These are the activations of a small neural network, seen along a few directions. Each row is one input.
Each table varies a few parts of the input and shows all the possible inputs, shuffled.
A made-up example of a description, with smaller parts first: one of 4 places along a line, together with either a single point or one of 9 places around a ring or (one of 2 separate values, together with one of 8 places around a ring).
Shared parts are said once, and a part with two or three values counts as separate values.
In the rows, zero is written as 128.

Other details of the inputs vary at random and push rows far along two fixed directions, the same in every table; ignore that.

A family of inputs:
x1: [ 67 203 148 150 133 145 142 168  76 133  92 138]
x2: [210 125 137 133 148 142 107  51 207  25  87 145]
x3: [129  87 113 110 151  76 120 132 136 163 205 118]
x4: [192 137 134 137 156 139 111  66 204  27  85 139]
x5: [103 153 129 143  98 159 133 131  93 131  64 144]
x6: [134 107 104 134 120 104 128 141 125 156 132 137]
x7: [ 81 196 155 144 118 150 128 160  89 137  95 141]
x8: [ 98 165 166 135 116 166 140 158  89 130  89 138]
x9: [ 64 169 161 129 121 171 124 156  68 125 102 128]
x10: [188 108 130 131 143 152  88  56 195  12  91 134]
x11: [148  81 103 117 119  84 143 125 137 195 163 132]
x12: [108 177 145 151 116 153 138 146 102 143  77 149]
x13: [147  84  93 116 124  76 151 124 144 191 157 127]
x14: [145  80  91 105 145 115 138 134 136 164 222  85]
x15: [ 95 187 156 129 113 208 152 157  93 133 112 105]
x16: [143  83  98 118 133  76 143 128 149 184 167 125]
x17: [ 95 175 148 148 113 154 134 163  84 129  80 141]
x18: [142  93  85 128 137  59 130 133 145 167 168 121]
x19: [ 71 188 151 145 125 156 130 173  66 125  96 140]
x20: [125  77 107 108 146  80 120 142 127 158 202 117]
x21: [209 114 133 130 144 146 105  57 202  13  84 144]
x22: [ 83 187 172 131 121 162 135 156  94 138 103 137]
x23: [200  94 144 117 138 160 102  42 200  12  92 134]
x24: [ 80 177 168 128 116 167 133 164  86 129  99 136]
x25: [ 88 156 159 132 108 169 129 146  84 128  87 130]
x26: [129  91 103 108 142  69 129 132 152 166 192 115]
x27: [155  76  92 115 123 116 147 133 139 181 202  88]
x28: [145  70  99 114 114  88 143 134 129 187 161 131]
x29: [203 132 128 133 150 136 117  55 208  26  77 141]
x30: [106 111 104 123 119 104 104 137 116 139 150 120]
x31: [122  90 115 121 113 120 126 128 120 157 138 127]
x32: [115 129 117 131 144  95 117 140 117 143 164 129]
x33: [191 137 150 136 156 141  97  70 194  20 102 136]
x34: [ 75 201 146 145 121 144 139 164  91 137  87 137]
x35: [ 86 165 141 145 106 158 123 150  81 127  78 133]
x36: [141  83 113 116 133  78 129 133 138 180 184 121]
x37: [215 121 148 127 143 200 126  53 210  17 114 108]
x38: [128  88 104 111 156  68 129 131 143 157 200 114]
x39: [114  79  84 118 135  74 102 134 116 151 188 113]
x40: [115  73 101 103 123  86 109 134 127 164 189 111]
x41: [152 105 107 126 102 150 164 122 130 173 151 106]
x42: [ 94 180 162 139 123 154 151 153  98 139  85 134]
x43: [107 158 159 137 113 169 144 150  99 134  83 145]
x44: [145  80 107 119 128  84 135 130 142 188 174 129]
x45: [ 78 187 150 142 114 155 127 169  80 129  90 139]
Each input here is: one of 5 places along a line, together with either a single point or (one of 2 separate values, together with one of 4 places along a line).
- Changing only the place on the line of 5 turns x22 into x36. The same change can be made to x34. Which row results? => x18
- Changing only the place on the line of 5 turns x25 into x23. The same change can be made to x27. Which row results? => x41
- Which other rows agree with x38 in the place on the line of 5? List them by row number. => x1, x3, x9, x14, x19, x20, x32, x39
- Which other rows agree with x44 in the place on the line of 5? List them by row number. => x4, x6, x10, x12, x16, x31, x37, x43
